Each row below holds a small network's activations on one input, seen along a few directions.
Each table varies a few parts of the input and shows all the possible inputs, shuffled.
A made-up example of a description, with smaller parts first: one of 8 places around a ring, together with either a single point or one of 9 places along a line or (one of 3 separate values, together with one of 4 places along a line).
Shared parts are said once, and a part with two or three values counts as separate values.
(in the rows, 128 means zero)

Other details of the inputs shift rows strongly along two fixed directions, in all tables alike. That doesn't count.

A family of inputs:
r1: [153 106 111 100 138 140 145 135 126 125 109 143]
r2: [123 135 139 139 127 122 125 129 124 130 120 126]
r3: [131 134 126 132 138 127 119 120 131 134 135 122]
r4: [117 126 128 130 132 126 116 125 124 130 131 120]
r5: [131 132 135 137 127 118 125 121 123 125 125 120]
r6: [124 119 129 133 123 119 119 111 129 125 128 119]
r7: [122 135 136 135 134 134 121 134 133 136 136 128]
r8: [153 106 117 107 131 131 152 138 122 120 103 145]
r9: [118 129 128 127 132 128 120 125 131 132 137 119]
r10: [132  99 130  93 119 139 151 134 123 124 116 156]
r11: [130 130 134 138 128 117 125 121 124 125 126 120]
r12: [131 133 135 135 130 119 129 119 130 128 132 119]
r13: [155 109 112  98 137 143 147 135 129 128 116 143]
r14: [128 138 138 140 132 128 129 130 130 137 133 126]
r15: [ 96 193  36 173  70 130 119 151 132  63 173 153]
r16: [122 134 140 137 125 123 127 127 124 129 124 122]
r17: [129 140 139 138 130 129 128 130 129 137 131 126]
r18: [116 130 136 136 131 127 118 134 126 128 125 127]
r19: [127 128 128 132 130 124 117 117 124 126 127 118]
r20: [131 135 135 134 127 120 128 120 129 127 132 119]
r21: [123 134 128 128 137 131 115 129 131 138 136 124]
r22: [128 125 138 136 118 113 125 114 127 125 125 121]
r23: [124 134 140 135 127 125 133 126 130 132 131 122]
r24: [120 125 142 137 117 117 129 122 129 129 124 123]
r25: [124 122 129 132 121 120 118 111 129 125 127 119]
r26: [121 130 128 128 134 130 120 126 134 137 142 122]
r27: [122 132 130 126 133 131 119 126 133 139 140 121]
r28: [118 130 130 126 131 128 119 125 131 133 136 118]
r29: [118 127 129 129 130 127 115 126 123 130 130 119]
r30: [149 113 123 105 130 142 155 145 125 127 105 148]
r31: [130 132 127 130 134 127 123 117 134 134 138 120]
r32: [145 110 122 100 133 150 150 150 131 130 117 150]
r33: [117 133 139 130 128 130 124 130 133 132 134 123]
r34: [140 103 124  99 128 145 149 147 124 122 109 145]
r35: [124 136 141 134 125 125 132 126 130 133 131 121]
r36: [128 138 141 136 127 129 131 127 131 138 136 124]
r37: [144 104 111  97 138 144 143 144 125 128 112 146]
r38: [120 135 138 134 133 131 117 134 128 133 128 127]
r39: [120 132 139 132 131 133 125 131 135 137 139 125]
r40: [138  94 117  95 122 139 145 135 126 124 112 142]
r41: [130 134 126 133 136 125 115 120 127 130 127 122]
r42: [117 132 137 134 130 127 117 134 125 128 124 127]
r43: [131 133 134 138 130 116 122 123 122 126 121 123]
r44: [134 135 135 136 131 122 130 119 131 133 137 122]
r45: [115 119 130 129 122 122 117 119 128 130 131 121]
r46: [127 132 128 129 131 125 121 116 131 129 134 117]
r47: [131  97 128  95 120 138 152 133 123 124 117 156]
r48: [120 128 142 136 115 118 128 121 128 129 124 123]
r49: [134 137 134 137 133 120 122 123 125 130 125 123]
r50: [125 137 137 140 131 125 127 130 127 133 125 127]
r51: [128 123 137 137 120 113 126 115 128 125 126 121]
r52: [122 132 128 129 139 130 116 128 131 139 137 124]
r53: [159 111 119 104 135 137 156 138 127 127 115 145]
r54: [127 130 126 134 133 121 114 120 124 127 123 121]
r55: [117 127 126 132 134 124 112 129 124 130 127 123]
r56: [136 138 134 136 133 123 125 123 128 133 133 123]
r57: [122 132 138 138 126 123 129 127 124 129 125 123]
r58: [142 107 121 103 134 147 148 149 127 126 110 149]
r59: [126 127 127 134 131 123 118 117 125 126 128 118]
r60: [131 133 129 129 133 127 121 116 133 135 137 119]
r61: [117 131 138 131 130 130 125 130 133 132 135 123]
r62: [126 130 127 130 133 124 122 116 132 129 134 117]
r63: [135 136 136 134 130 122 128 120 131 134 136 121]
r64: [144 108 124  98 130 149 153 146 133 131 121 147]
r65: [128 176  33 145  65 148 169 166 139  63 165 176]
r66: [127 128 124 135 134 121 115 120 124 126 124 122]
r67: [133 136 132 139 134 120 124 124 125 129 126 124]
r68: [122 134 138 141 128 121 126 129 124 129 121 126]
r69: [116 129 137 134 128 129 121 132 126 128 129 124]
r70: [120 133 127 130 136 129 113 129 126 134 130 124]
Description of these inputs: one of 2 separate values, together with one of 5 places around a ring, together with either a single point or one of 6 places around a ring.
Q: The inputs of r43 and r54 match in every part but the place on the ring of 5. If r63 is changed in the same way as r43 into r54, which row does it become?
A: r60
Q: Change only the place on the ring of 6 in r66. List by row number the other rows that result.
A: r1, r3, r31, r59, r62
Q: Change only the choice among 2 separate values in r17. List by row number the other rows that result.
A: r14
Q: Which other rows agree with r10 in the place on the ring of 5 and the choice among 2 separate values? List them by row number.
A: r32, r33, r34, r38, r42, r64
Q: Change only the place on the ring of 5 in r40. List by row number the other rows that result.
A: r10, r22, r25, r48
Q: Change only the place on the ring of 6 in r58. List by row number the other rows that result.
A: r7, r18, r39, r61, r69

A family of inputs:
r71: [130 117 130 119 125 134 142 135 126 129 115 133]
r72: [138 119 121 112 138 137 133 137 129 134 125 130]
r73: [114 158 127 164 115 109 114 115 127 119 143 117]
r74: [118  93 220 128 183 107  91  99 119 188  97  81]
r75: [137 118 116 110 136 138 134 133 132 134 128 128]
r76: [114 151 124 159 120 108 107 111 128 118 144 113]
r77: [138 121 126 116 142 140 135 139 125 134 119 132]
r78: [139 128 124 118 128 141 146 142 134 127 130 137]
r79: [105 151 126 151 123 121 101 112 133 129 150 119]
r80: [104 165 128 161 111 119 113 124 133 121 157 126]
r81: [133 123 121 119 128 137 133 139 122 125 123 145]
r82: [110 157 115 160 114 107 107 108 127 114 153 112]
r83: [129 115 121 116 125 134 133 133 128 122 120 132]
r84: [132 125 124 120 124 133 138 139 128 124 128 144]
r85: [143 118 123 122 129 126 138 128 122 121 112 135]
r86: [136 131 121 119 131 139 140 141 133 126 127 135]
r87: [142 127 118 127 113 127 148 130 128 117 123 137]
r88: [130 122 123 123 115 134 145 139 130 119 125 135]
r89: [132 108 125 107 128 133 133 129 127 125 120 129]
r90: [134 114 127 110 133 136 131 131 126 134 121 138]
Q: Describe the family of inputs behind these rows.
A: one of 4 places along a line, together with one of 5 places along a line
Q: The inputs of r89 and r88 match in every part but the place on the line of 5. If r79 is changed in the same way as r89 into r88, which row does it become?
A: r80

A family of inputs:
r91: [131 160  36 139  72 142 146 151 135  69 154 178]
r92: [157  96 129  84 149 152 159 148 130 147 106 144]
r93: [123 141 138 136 139 132 115 131 130 142 130 128]
r94: [155  85 124  84 131 145 156 131 133 133 106 145]
r95: [119 127 128 133 139 123 114 124 125 132 131 111]
r96: [124 136 142 132 134 118 126 116 127 130 140 115]
r97: [121 132 125 133 136 122 109 125 123 130 128 118]
r98: [163  88 135  95 135 139 158 138 125 131  91 142]
r99: [161  97 127 100 134 137 156 139 122 129  91 144]
r100: [113 131 147 134 125 119 128 121 118 128 132 129]
r101: [129 138 135 136 133 118 121 121 121 124 132 131]
r102: [129 130 142 141 125 120 126 123 131 129 125 113]
r103: [142  92 138  85 137 150 160 154 128 141 102 155]
r104: [125 138 136 136 137 118 126 116 124 130 137 119]
r105: [122 129 133 137 125 124 113 113 132 132 134 126]
r106: [128 135 141 132 131 121 122 118 122 126 132 126]
r107: [128 141 131 136 134 117 122 120 122 125 135 128]
r108: [119 140 141 137 137 132 121 131 136 143 145 114]
r109: [118 128 146 144 117 116 127 128 125 130 121 122]
r110: [117 127 135 132 135 127 109 121 125 127 126 116]
r111: [122 138 140 138 135 136 117 132 132 137 136 126]
r112: [125 135 140 132 130 121 127 118 127 125 138 121]
r113: [130 138 125 146 123 118 128 126 132 125 128 118]
r114: [125 136 132 143 123 119 131 121 133 127 129 111]
r115: [164  94 126  96 137 137 158 139 121 134  90 142]
r116: [126 127 131 133 131 121 118 114 133 140 134 121]
r117: [115 131 126 130 132 126 118 123 129 128 135 108]
r118: [116 131 130 129 127 126 114 124 128 125 133 111]
r119: [127 134 118 137 124 123 116 118 130 131 135 131]
r120: [123 145 125 140 136 132 120 134 131 137 136 129]
r121: [112 126 131 136 113 123 121 123 130 128 135 135]
r122: [120 137 147 135 136 133 117 131 134 142 140 116]
r123: [123 131 129 132 123 124 120 115 136 134 140 118]
r124: [104 127 137 131 124 123 115 128 121 128 127 120]
r125: [126 158  32 134  82 144 147 162 131  60 147 173]
Q: The inputs of r114 and r96 match in every part but one. If r113 is changed in the same way as r114 into r96, which row does it become?
A: r104
Q: Describe the family of inputs behind these rows.
A: one of 5 separate values, together with either a single point or one of 6 places around a ring
Q: Which other rows agree with r117 in the choice among 5 separate values? List them by row number.
A: r95, r97, r110, r118, r124, r125

A family of inputs:
r126: [170 111  57 119  99 128 153 125 131 116 103 141]
r127: [142 129 155 143 112 126 144 123 138 147 137 147]
r128: [148  97 102  66 134 149 156 123 127 107 131 140]
r129: [ 94 143 236 190 141 106  66  92 149 189 112  71]
r130: [166 118  51  84 140 165 160 179 125  93 110 159]
r131: [ 98 153 172 160 139 131  90 113 145 175 175 115]
r132: [118 100 181 119 147 162 104 138 141 186 114 110]
r133: [176 123 114  89 121 145 202 173 119 111 100 178]
r134: [184  34 141  58 141 132 175 121 115 126  59 123]
r135: [102 107 144 134 119 105 100 109  98 112  86 158]
r136: [133 120  73 121 136 134 107 121 143 143 131 120]
r137: [104 173 188 167 191 113  64  90 120 167 156  74]
r138: [142  34 126  33 153 153 133 152  97 134  65 191]
r139: [ 91 233   6 205  66 129  99 124 159  60 233 159]
r140: [152 116 102 109 100 122 166 110 118  88 129 139]
r141: [163 102 184 122 167 103 117  75 134 179 110 113]
r142: [113  81 228  84 174 123 119 106 124 193 123  89]
r143: [115  88 179 125 127 111 146 117 127 139  97 103]
r144: [109 182 104 139 127 148 141 159 125 120 162 148]
r145: [ 91 226  75 217  71 107 123 162 136  70 164 136]
r146: [ 76 219  52 194  91 142 118 177 138  78 183 142]
r147: [204  92 128  78 153 140 183 143 107 122  84 159]
r148: [159 151  68 152 107 128 146 156 118  75 119 141]
r149: [ 51 189 229 219 123  58  64  61 128 160 178  50]
r150: [ 92  91 186 117 148 122 108 126 130 167 128  83]
r151: [135 111  46  87 101 147 146 153 137  70 137 139]
Q: Describe the family of inputs behind these rows.
A: one of 2 separate values, together with either a single point or (one of 3 separate values, together with one of 4 places along a line)
Q: The inputs of r148 and r130 match in every part but the choice among 2 separate values. If r143 is changed in the same way as r148 into r130, which row does it become?
A: r150
Q: Change only the place on the line of 4 in r151. List by row number the other rows that result.
A: r128, r142, r150
Q: Change only the choice among 2 separate values in r136. List by row number the other rows that result.
A: r126
Q: Change only the choice among 2 separate values in r149. List by row number the other rows that result.
A: r142
